Each row below holds a small network's activations on one input, seen along a few directions.
Each table varies a few parts of the input and shows all the possible inputs, shuffled.
Descriptions start from the smaller parts, as in this example, which fits no table here: one of 2 separate values, together with either a single point or one of 9 places along a line or (one of 5 places around a ring, together with one of 6 places along a line).
Shared parts are said once, and a part with two or three values counts as separate values.
(in the rows, 128 means zero)

Other details of the inputs shift rows strongly along two fixed directions, in all tables alike. That doesn't count.

Table:
R1: [ 84 157 179  79 196  85 143 168 142 144  89 143 103 149 113]
R2: [173  94  79 166  31 150  99  90  99 105 187 126 140 111 152]
R3: [101 156 115 130 187 139 139 120 159 165  85 115 112 123 123]
R4: [182 106  81 148  53 168 102 104 112 104 180  98 137 108 151]
R5: [ 92 146  93 150 130 132 135  85 181 129 117 110  52  97 120]
R6: [ 91 165 120 124 210 132 141 112 163 169  78 120 102 117 119]
R7: [ 83 133  96 165 160 115 137  65 162 189  88 161  81 118 109]
R8: [134 125 140 116 146 141 131 156  98 154 116 148 164 146 135]
R9: [ 89 157 184  95 190  98 165 155 172  98  99 100 109 117 106]
R10: [115 136 176  94 187 116 148 179 123 150  96 136 170 163 120]
R11: [145 118  97 124  92 141 101 133 104 142 147 148 111 142 143]
R12: [118 140  86 144 150 149 103  88 111 179 118 166  98 128 129]
R13: [ 80 132 104 153 136  99 134  81 166 158 101 161  34 116 105]
R14: [102 137 217  79 188  63 159 176 133 116 101 144 140 146 102]
R15: [102 130 140 148 157 113 155 108 161 135 105 119 144 127 112]
R16: [176 111  62 147  45 181  86 126  96 114 174 117 125 123 162]
R17: [142 125 106 134  92 148 118 117 136 101 153 101 128 114 139]
R18: [111 146 133 122 151 119 149 120 168 112 118 101  95 109 115]
R19: [100 125 123 137 117 102 125 109 135 140 122 155  89 127 117]
R20: [170 123 132 101 105 148 105 170  93 104 156 106 166 136 151]
R21: [146 133 218  52 175  91 141 218  95 110 122 133 179 165 125]
R22: [167 114 159  85 111 126 108 185  72 116 155 137 176 157 148]
R23: [ 89 142 136 135 184 104 126  86 131 166  99 168 113 122 107]
R24: [145 104 112 166  82 145 136 113 137 115 141 118 167 140 128]
R25: [138 111 135 150 112 135 139 123 110 114 140 128 185 120 133]
R26: [129 113 229  87 169  95 156 203  95 106 115 138 233 165 115]
R27: [155 110 145 105  85 138 113 184  70 106 156 150 147 147 147]
R28: [136 123 155 133 134 127 127 121  90 105 144 139 188 117 125]
R29: [155 133 118 113 121 142 117 147 123 122 136 107 119 130 139]
R30: [ 85 168 182  82 213  96 156 174 164 123  82 112  93 131 109]
R31: [139 113 157 114 116  99 129 143 108 122 136 145 138 138 123]
R32: [131 112 114 150  77 125 122 111 124 102 154 129 123 116 134]
R33: [173  94  84 170  25 152 112 104 101  95 184 132 128 108 146]
R34: [146 116 138 133 101 113 133 121 126 105 149 121 138 120 129]
R35: [167 101 184  93 107 100 120 171  76 102 156 139 192 148 135]
R36: [ 91 139 115 160 167 115 146  73 163 155 101 136 112 106 114]
R37: [166 106 163 114  96 111 128 147  96  86 163 113 187 130 138]
R38: [ 81 139 119 148 138  97 144  89 171 129 110 130  67 106 112]
R39: [147 131 149 110 127 128 138 144 137  96 142  94 144 119 127]
R40: [ 90 150  85 148 177 134 127  80 152 204  85 159  69 124 121]
R41: [120 131  45 177  73 162 111  62 164 130 144 112  54  94 136]
R42: [142 143 139 110 161 152 112 150  93 123 128 125 170 127 137]
R43: [114 109  51 185  58 136 102  60 133 155 141 167  40 107 131]
R44: [115 144  98 143 157 154 133 117 157 160 100 110 113 130 126]
R45: [181 120 126 106  99 149 105 161  94 111 156 104 158 135 151]
R46: [149 121 123 114 108 131 118 154 104 133 138 148 112 142 134]
R47: [135 108 132 126  95 112 114 130 104 120 147 150 137 136 130]
R48: [169 107 124 144  77 173 134 148 122  89 154  92 199 142 140]
R49: [111 138 111 151 149 147 147 102 170 138 110  99 126 117 118]
R50: [129 119 153 120 112 106 132 136 121  93 147 120 157 127 128]
R51: [116 139 132 136 158 143 147 118 150 128 112 103 150 113 122]
R52: [117 154 145  99 172 116 139 155 151 125 104 110  99 128 120]
R53: [172  87  76 160  32 147  84  96  84 131 181 155 126 127 148]
R54: [ 89 146  92 138 148 119 126 101 162 174  98 156  23 125 116]
R55: [ 91 129 131 145 159 106 148 105 173 164  87 143 114 153 101]
R56: [156 129 223  63 150 109 141 208 101  59 150  85 229 141 135]
R57: [133 141 192  72 154 119 135 210 106  85 127 106 174 144 134]
R58: [ 98 142 119 129 173 125 142 124 171 180  83 137 102 162 112]
R59: [146 123 110 150 115 166 127 113 118 118 143 112 163 106 139]
R60: [ 86 161 132 110 179 114 137 136 167 137  92 116  67 121 120]
R61: [142 133 109 146 126 163 115 101 111 115 146 119 153 105 134]
R62: [160 117  71 162  80 186 112 123 133 137 138 109 137 143 144]
R63: [ 78 145 145 133 163  86 157 107 178 122 101 128  74 111 104]
R64: [155 122 118 108 119 127 106 138 106 149 139 139 119 145 139]
R65: [149  95  63 188  63 163 100  71  92 157 152 170 127 114 143]
Each input here is: one of 5 places around a ring, together with either one of 5 places along a line or one of 8 places around a ring.
Question: The inputs of R2 and R56 match in every part but the place on the ring of 5. If R63 is changed in the same way as R2 into R56, which row does it become?
Answer: R9
Question: The inputs of R25 and R7 match in every part but the place on the ring of 5. If R15 is changed in the same way as R25 into R7, which row does it become?
Answer: R26
Question: Which other rows does R16 become when the place on the ring of 5 takes its other values? List them by row number.
Answer: R11, R17, R47, R50

Table:
R66: [137 119 147 101 127 107 110 147 101 137 136 151 148 156 133]
R67: [105 153 219  70 206  63 160 174 136 106 103 114 154 126 117]
R68: [188  93  82 170  45 188 101 137  79 135 163 145 155 128 155]
R69: [184 106  75 160  48 194 100 122  96 100 177 120 152 130 148]
R70: [ 79 153  98 146 179 117 118  71 163 184  88 148  79 130 111]
R71: [102 157 209  74 217  90 160 169 143 113  91 100 170 127 118]
R72: [168 113 121 129 105 149 122 155  94 141 134 132 165 145 138]
R73: [132 130 175 100 147 104 141 147 130 102 130 124 141 131 115]
R74: [117 137  63 172 125 149 125  47 173 158 117 123  63 105 116]
R75: [ 98 152 215  64 206  75 153 183 140 108 101 108 147 131 115]
R76: [131 134 171  97 143 113 137 161 126  99 132 120 141 139 116]
R77: [118 124 172 107 135  97 146 150 137 105 123 121 146 133 124]
R78: [110 134 163 112 167 128 145 156 110 122 114 145 166 126 122]
R79: [140 115 128 128  85 135 123 154 119  98 148 124 142 140 140]
R80: [140 119 119 138  98 153 127 146 124 106 141 113 161 139 140]
R81: [103 132  67 171 114 141 129  75 146 176 116 159  35 111 125]
R82: [126 137 166  91 145 110 131 167 118 104 129 114 142 128 133]
R83: [156 117 129 131 108 155 123 134 114 107 151 113 162 127 128]
R84: [ 99 150  81 148 139 129 125  77 182 150 109 131  36 121 111]
R85: [ 99 152 100 155 174 116 145  62 187 160  98 121  72 108 103]
R86: [139 113 149 121 130 119 128 166 105 128 118 145 131 143 127]
R87: [131 116 128 133 102 128 107 135  91 121 143 160 138 132 132]
R88: [131 132 172  93 144 103 135 158 118 104 130 118 148 120 134]
R89: [143 113 126 148 103 131 137 123 123 113 142 115 165 123 134]
R90: [ 97 147  91 136 180 119 135  79 174 201  88 139  70 133 117]
R91: [144 125 171  91 143 105 137 180 105 132 119 139 149 152 123]
R92: [ 78 144  96 154 161 120 143  76 196 163  91 114  74 115 110]
R93: [131 136 141 105 129 124 123 159 120 105 135 118 128 129 139]
R94: [ 69 150 106 141 166 112 138  84 162 167  92 164  49 109 110]
R95: [168  93  82 171  41 171 111 107 105 110 168 120 159 119 152]
R96: [ 98 136  57 177 112 149 126  63 178 161 112 117  67 115 124]
R97: [137 130 142 114 136 138 127 146 118 114 134 105 161 118 137]
R98: [162 114 141 129  97 124 127 130 108  99 159 130 145 124 128]
R99: [156 121 126 134 112 138 125 130 104 111 149 112 166 111 144]
R100: [113 142  59 169 124 158 120  58 172 158 118 119  61 112 116]
R101: [136 138 135 114 138 145 125 157 120 109 130 107 156 128 142]
R102: [ 92 148 218  69 207  67 137 178 118 124  97 147 160 159 108]
R103: [167  93  84 159  21 163 103 126  95 101 179 127 138 128 152]
R104: [ 97 142 106 122 168  99 132  93 165 190  96 150  56 137 116]
R105: [ 83 141 106 153 150  90 147  72 189 157 100 130  56 111 110]
R106: [145 129 119 126 114 153 119 139 111 114 142 106 152 120 143]
R107: [130 131 163  96 162 115 122 153 109 142 120 137 179 160 130]
R108: [183  94  90 153  35 168  98 119  91 100 188 131 134 121 143]
R109: [116 132 168 112 162 121 129 156 101 120 117 143 178 139 122]
R110: [171  99  79 172  53 190 114 124  75 130 165 147 146 121 154]
R111: [140 107 134 130  84 127 125 143 117 104 151 122 145 129 135]
Question: The inputs of R102 and R70 match in every part but one. If R87 is changed in the same way as R102 into R70, which row does it become?
Answer: R109
Question: The inputs of R91 and R72 match in every part but one. If R84 is changed in the same way as R91 into R72, which row does it become?
Answer: R69
Question: What is each input in this table made of?
Answer: one of 2 separate values, together with either one of 8 places around a ring or (one of 3 separate values, together with one of 5 places along a line)
Question: Which other rows does R97 become when the choice among 3 separate values takes its other values? List them by row number.
Answer: R83, R92
Question: Which other rows does R84 become when the place on the line of 5 takes its other values? List them by row number.
Answer: R73, R76, R98, R108
Question: Which other rows does R88 become when the choice among 3 separate values takes its other values? List them by row number.
Answer: R73, R77

Table:
R112: [220  84 163  94  40 133 106 207  41  71 202 126 198 154 156]
R113: [134 150 137 100 153 167 125 171 138  98 125  83 166 144 133]
R114: [138 142 155 115 158 137 132 133 123 100 142  99 178 118 121]
R115: [ 98 149 203  70 194  56 160 171 167 129  88 127 105 156 102]
R116: [ 90 128  70 174 138 132 131  66 165 193  98 143  94 130 123]
R117: [ 70 147 103 145 180 105 119  68 146 187  87 182  46 117 108]
R118: [131 111  45 199  33 156 111  57 143 107 167 121  86  81 142]
R119: [ 95 144 166 108 201 103 137 127 127 155  91 130 159 132 123]
R120: [135 110 145 117  87  94 111 136 106 102 155 146 136 143 133]
R121: [167 113  27 186  71 185 102  70 116 184 142 135  99 116 153]
R122: [151  98  33 200  55 180 106  71 126 182 139 142 109 129 147]
R123: [191 110 107 147  81 181 121 132 106  96 164  98 176 124 140]
R124: [ 94 159 196  59 218  54 150 150 161 134  91 128  90 134 103]
R125: [141 118 136 111 121 135 110 138  64 138 144 172 141 129 130]
R126: [144 125 197 106 137 126 143 173 101  64 145 103 241 143 123]
R127: [147 133 129 111  93 162 122 183 118  71 155  82 144 120 154]
R128: [118 125  59 194  93 160 125  52 174 138 130 117 100 119 122]
R129: [170  88 185 107  86 137 125 211  48 104 155 166 214 168 134]
R130: [133 113  65 170  96 150 114  94 125 179 120 180  63 131 128]
R131: [129 151 170  94 195 126 148 140 150 109 110  95 165 120 111]
R132: [ 91 159 205  61 210  49 141 155 146 126 105 130 109 134 106]
R133: [106 141 171 120 182 120 163 138 177 118  98  98 157 143 102]
R134: [ 70 153 200 104 202  73 189 154 197 106  80  92 114 124  97]
R135: [180  80 130 126  29 133 109 159  83  97 181 138 155 155 144]
R136: [132 133  61 165  93 150 125  68 158 123 142 106  58  71 133]
R137: [178 105 119 151  68 173 101 123  85  79 181 108 205 116 145]
R138: [192 104 176 112 100 159 139 197  93  66 163  96 244 148 137]
R139: [ 52 163 131 116 201  55 128  68 199 170  77 142  20 114  97]
R140: [107 118  67 190  74 137 134  66 176 119 140 116  70  96 133]
R141: [131 146 191  60 189 139 128 227 100 124 105 104 213 167 145]
R142: [161 113  40 189  45 171 121  74 139 118 165 103  65  84 146]
R143: [161  88 183 110  88 128 122 204  46  95 158 175 220 165 138]
R144: [ 95 153  65 137 144 155  99 112 142 186  98 161  39 136 129]
R145: [137 122  63 169 107 151 108  87 116 184 126 172  52 124 130]
R146: [124 117 226  69 140  64 146 202 111  84 134 133 185 170 120]
R147: [136 125 162 117 119 119 164 162 141  83 132  94 144 117 125]
R148: [183 101 111 136  79 172  98 134  56 125 172 137 198 128 169]
R149: [ 50 179 124 129 210  87 160  63 214 145  82 102  30  79 101]
R150: [109 128 144 124 154 115 134 131 116 148 112 136 178 137 125]
R151: [ 64 171 117 120 232  91 139  84 174 203  60 171  24 114  95]
R152: [ 97 151 186  91 225  95 169 163 159 164  66 122 156 153 111]
R153: [132 103  44 189  49 159  90  64  89 162 151 193  84 122 136]
R154: [ 91 167 180  84 252  90 155 144 156 172  67 121 140 130 112]
R155: [172 116 104 104  53 155  82 175  87 102 172 121 124 151 161]
R156: [112 130  70 179  87 139 119  53 157 119 145 113  67  75 135]
Question: The inputs of R120 and R118 match in every part but one. If R155 is changed in the same way as R120 into R118, which row does it become?
Answer: R127
Question: The inputs of R124 and R154 match in every part but one. If R115 is changed in the same way as R124 into R154, which row does it become?
Answer: R152
Question: What is each input in this table made of?
Answer: one of 5 places around a ring, together with either a single point or one of 8 places around a ring
